These are the activations of a small neural network, seen along a few directions. Each row is one input.
Each table varies a few parts of the input and shows all the possible inputs, shuffled.
Descriptions start from the smaller parts, as in this example, which fits no table here: one of 8 places around a ring, together with either a single point or one of 9 places around a ring or (one of 3 separate values, together with one of 4 places along a line).
Shared parts are said once, and a part with two or three values counts as separate values.
(in the rows, 128 means zero)

Other details of the inputs vary at random and push rows far along two fixed directions, the same in every table; ignore that.

A family of inputs:
R1: [186  76 201 132 148 121 130 144  91 122 121]
R2: [104 130 109 139 114 128 138 122 132 134 122]
R3: [116 124 118 143 125 112 151 106 131 160 139]
R4: [199 235 117  50 172 121 146 164 192  81 179]
R5: [ 98 129 115 138 119 139 129 109 136 127 128]
R6: [119 115 113 143 120 104 145 112 140 155 140]
R7: [101 120 110 137 114 131 124 115 146 121 130]
R8: [103 133 110 138 119 132 137 127 129 148 123]
R9: [180  80 189 130 134 137 112 165  94 106 107]
R10: [106 128 107 142 114 126 135 122 131 133 132]
R11: [ 94 130 115 134 123 140 129 114 137 133 124]
R12: [107 121 104 139 109 121 132 128 142 128 124]
R13: [100 131 109 135 118 129 137 127 133 140 118]
R14: [106 135 107 139 122 131 124 113 122 143 127]
R15: [105 127 103 133 111 120 115 117 133 129 124]
R16: [105 130 105 139 121 127 122 113 125 134 132]
R17: [174  92 193 123 150 146 104 155  80 118 101]
R18: [206 237 112  47 178 120 129 160 189  91 182]
R19: [102 131 107 134 114 124 118 112 127 127 127]
R20: [174  93 194 121 141 142 101 149  81 105 101]
R21: [ 99 137 109 129 119 129 120 116 124 141 118]
R22: [107 133 109 142 115 131 137 122 128 142 128]
R23: [ 97 124 113 138 117 134 127 110 139 119 133]
R24: [183  81 203 127 153 127 132 148  89 137 113]
Each input here is: one of 4 places along a line, together with either a single point or one of 5 places around a ring.
Changing only the place on the line of 4 turns R9 into R10. The same change can be made to R12. Which row results?
> R4
List by row number the other rows that have the place on the line of 4 in common with R21.
> R8, R11, R13, R17, R24
Change only the place on the ring of 5 in R14. List by row number the other rows that result.
> R2, R5, R20, R22
Change only the place on the line of 4 in R6. List by row number the other rows that result.
> R1, R3, R24

A family of inputs:
R25: [140 123 141 127 131 136 119 138 112 110 122]
R26: [ 98 139 100 138 116 131 127 115 127 131 128]
R27: [150 111 145 132 126 122 129 142 128 124 129]
R28: [123 150 107 123 134 122 146 125 152 137 145]
R29: [145 120 155 123 138 127 133 131 114 137 123]
R30: [118 151 102 121 120 134 134 130 158 117 138]
R31: [ 81  69 141 174 106 148 112 109  83 151  89]
R32: [112 162 107 114 130 130 130 123 144 128 133]
R33: [150 123 152 129 139 130 130 127 105 137 128]
R34: [109 124 103 142 110 113 139 119 145 140 130]
R35: [116 152 102 120 124 134 133 130 155 119 138]
R36: [126 155 105 124 132 118 144 120 141 137 147]
R37: [ 39  66  84 197  78 115 133  90 110 176 107]
R38: [114 160 105 118 133 136 130 124 146 128 136]
R39: [140 119 139 122 129 132 115 141 120 113 116]
R40: [122 149 109 121 125 115 147 127 156 131 143]
R41: [135 127 151 119 135 139 118 134 112 121 115]
R42: [139 118 145 123 121 136 124 142 128 107 118]
R43: [144 115 151 125 135 123 135 138 121 127 124]
R44: [135 120 145 122 129 135 122 142 121 110 117]
R45: [126 158 108 119 135 121 135 116 140 153 145]
R46: [114 156 102 119 131 134 132 128 150 123 137]
R47: [126 157 106 123 133 119 143 118 139 140 147]
R48: [140 122 141 127 128 136 120 140 115 108 122]
R49: [140 119 139 124 129 134 114 143 119 114 121]
R50: [139 125 143 120 135 135 112 135 113 121 114]
R51: [148 113 145 128 135 123 127 139 118 130 128]
R52: [146 116 151 128 141 132 134 135 118 134 126]
R53: [119 153  99 118 121 127 126 131 151 121 139]
R54: [116 161 102 116 131 130 122 124 142 131 137]
R55: [148 116 146 125 137 122 128 135 117 132 123]
R56: [140 129 147 120 137 137 110 131 109 126 113]
R57: [137 118 143 126 132 141 122 143 123 111 120]
R58: [147 110 148 132 132 128 136 142 128 123 127]
R59: [116 165 105 116 133 133 119 120 138 137 136]
R60: [141 118 139 122 125 132 116 142 123 111 117]
R61: [ 88  58 143 174 102 126 130 111  88 156  96]
R62: [106 127 103 138 119 114 137 115 136 147 129]
R63: [121 155 111 117 133 118 145 120 146 143 142]
R64: [149 112 144 128 130 119 130 139 125 124 124]
R65: [117 156  99 117 128 128 124 128 146 125 138]
R66: [ 30  80  84 190  80 132 115  84  99 174  98]
R67: [137 121 145 125 136 143 120 140 118 116 118]
R68: [126 157 107 117 135 117 138 116 142 148 140]
R69: [150 121 151 129 138 128 131 129 107 134 128]
R70: [125 154 106 120 134 118 137 121 144 146 146]
R71: [112 167 110 113 132 133 128 118 140 134 132]
R72: [142 116 139 125 121 135 116 144 126 111 122]
R73: [143 119 140 129 120 137 122 140 122 105 123]
R74: [147 117 153 128 142 134 133 132 116 138 126]
R75: [117 166 104 119 131 132 127 119 135 128 138]
R76: [126  90 148 148 127 131 132 128 107 141 115]
R77: [149 114 145 134 128 123 135 138 120 119 130]
R78: [147 119 155 127 143 135 132 130 114 141 125]
R79: [118  96 143 140 113 136 121 134 113 118 107]
R80: [137 125 148 124 139 145 117 136 114 122 117]
R81: [145 122 157 122 139 129 132 129 112 140 123]
R82: [126 149 103 121 129 112 140 125 151 135 141]
R83: [116 164 103 114 132 129 122 120 140 133 132]
R84: [149 111 144 130 129 122 129 142 125 125 129]
R85: [121 150 108 120 128 115 147 126 153 133 142]
R86: [135 123 147 120 133 136 120 138 116 116 116]
R87: [139 123 142 121 134 133 113 137 115 118 115]
R88: [112 158 105 115 127 128 132 127 148 122 134]
R89: [146 112 150 129 125 123 137 140 130 120 125]
R90: [ 35  76  81 194  70 129 126  91 107 154 102]
R91: [116 158 101 117 129 129 123 126 144 128 138]
R92: [139 121 140 121 132 132 114 139 117 115 116]
R93: [140 105 154 125 131 125 121 119 135 103 135]
R94: [148 115 146 127 137 124 126 137 116 134 128]
R95: [150 121 151 123 140 126 125 128 111 142 121]
R96: [140 127 144 126 134 139 117 134 108 115 121]
R97: [144 104 149 125 132 122 115 118 133 105 134]
R98: [142 103 152 129 134 131 121 120 136 103 138]
R99: [144 104 149 127 131 124 114 121 132 106 139]
R100: [148 116 146 132 134 124 133 136 114 124 129]
R101: [140 131 148 126 136 141 114 130 104 121 120]
R102: [128 150 105 129 121 116 146 126 153 127 148]
R103: [126 155 106 118 134 115 138 119 144 145 140]
R104: [149 115 146 133 132 123 134 137 117 122 130]
R105: [122 143 109 124 127 118 131 104 157 109 158]
R106: [126 146 107 127 124 121 148 128 161 130 145]
R107: [123 148 106 125 132 121 147 127 155 134 145]
R108: [149 118 149 126 139 127 125 132 112 140 127]
R109: [121 152  99 117 118 125 128 129 155 118 134]
Changing only one part turns R97 into R99. The same change can be made to R56. Which row results?
> R59
Changing only one part turns R50 into R32. The same change can be made to R68. Which row results?
> R29
Changing only one part turns R40 into R64. The same change can be made to R88. Which row results?
> R92
Describe the family of inputs behind these rows.
> one of 5 places around a ring, together with either a single point or (one of 2 separate values, together with one of 8 places along a line)
Change only the choice among 2 separate values in R60. List by row number the other rows that result.
> R64

A family of inputs:
R110: [ 89 133  95 144 120 117 165 106 157 168 142]
R111: [148  83 161 144 119 144 105 144 102  94 114]
R112: [ 73 153  94 132 127 139 136  98 142 162 127]
R113: [141  81 169 141 120 142 115 139 107  83 114]
R114: [163  77 169 141 136 112 125 136  97 140 121]
R115: [ 84 161  82 139 119 137 122  98 127 150 136]
R116: [211 232 123  43 166 132 132 195 186  70 157]
R117: [101 142  83 152 112 114 150 106 143 156 151]
R118: [154  83 176 148 131 127 140 134  97 120 123]
R119: [ 77 159  88 137 120 135 131  92 131 140 135]
R120: [ 76 165  77 132 111 135 129 124 125 160 111]
R121: [156  91 163 141 125 128 137 165  91 140  98]
R122: [138  77 175 136 128 147 119 145 119 104 106]
R123: [149  75 162 136 124 127 100 141 108 103 112]
R124: [160  76 176 138 131 112 131 132 104 136 117]
R125: [ 85 131  85 134 101 113 127 104 165 124 137]
R126: [ 86 151  83 131 124 120 117  95 131 159 134]
R127: [213 236 143  35 190 124 123 150 173  96 170]
Changing only one part turns R111 into R115. The same change can be made to R116. Which row results?
> R120
Describe the family of inputs behind these rows.
> one of 3 separate values, together with either a single point or one of 5 places around a ring
List by row number the other rows that have the choice among 3 separate values in common with R114.
> R110, R117, R118, R121, R124
Change only the choice among 3 separate values in R113. List by row number the other rows that result.
> R118, R119

A family of inputs:
R128: [ 98 130 101 142 116 123 133 112 130 152 127]
R129: [148 115 154 123 136 132 117 138 113 116 119]
R130: [148 115 154 124 135 135 122 144 114 117 117]
R131: [ 90 127 100 142 109 131 125 111 138 127 128]
R132: [147 114 154 124 131 138 119 146 116 108 117]
R133: [157 103 159 130 137 120 137 134 124 126 132]
R134: [147 113 153 124 129 139 118 146 117 104 116]
R135: [148 114 154 123 134 134 116 139 114 112 119]
R136: [147 113 156 124 136 137 117 138 116 111 120]
R137: [ 98 131 102 144 117 121 135 107 127 150 131]
R138: [ 90 127 101 142 111 130 126 111 137 131 128]
R139: [103 118 105 148 113 111 150 113 142 151 136]
R140: [147 114 156 123 137 136 119 138 115 116 120]
R141: [ 96 130 104 144 119 125 137 106 129 149 132]
R142: [143 193  97  92 142 125 132 136 171 110 157]
R143: [ 94 129  99 141 113 125 128 114 133 142 126]
R144: [143 194 103  92 146 122 143 134 167 126 155]
R145: [149 114 152 124 133 135 116 143 114 114 118]
R146: [149 115 155 122 137 131 119 138 112 121 120]
R147: [148 114 153 123 132 135 114 140 114 108 119]
R148: [149 116 155 123 136 134 124 143 113 121 117]
R149: [152 118 155 127 138 132 130 141 109 127 122]
R150: [148 115 157 123 138 135 120 137 114 120 121]
R151: [139  79 156 149 123 118 133 126 108 136 120]
R152: [147 113 153 124 130 136 113 140 115 103 119]
R153: [141 194  99  92 143 126 138 137 171 113 155]
R154: [ 95 130 102 140 116 122 131 109 131 148 127]
R155: [ 93 128  96 142 107 129 124 116 136 129 126]
R156: [ 97 131 103 142 116 122 133 108 129 150 128]
R157: [182 245 104  52 174 121 145 144 196 107 183]
R158: [ 95 129 100 141 114 124 130 114 132 146 126]
R159: [ 85  93 102 167 101 111 143 103 128 161 126]
R160: [ 96 130 101 141 115 123 132 113 131 150 126]
R161: [153 117 153 127 138 131 125 139 109 128 124]
R162: [ 95 130 105 142 118 125 134 107 131 150 129]
R163: [151 118 156 125 137 133 127 141 111 127 119]
Changing only one part turns R129 into R140. The same change can be made to R151. Which row results?
> R133
Describe the family of inputs behind these rows.
> one of 4 places along a line, together with either a single point or one of 8 places along a line
Change only the place on the line of 4 in R153. List by row number the other rows that result.
> R135, R136, R145
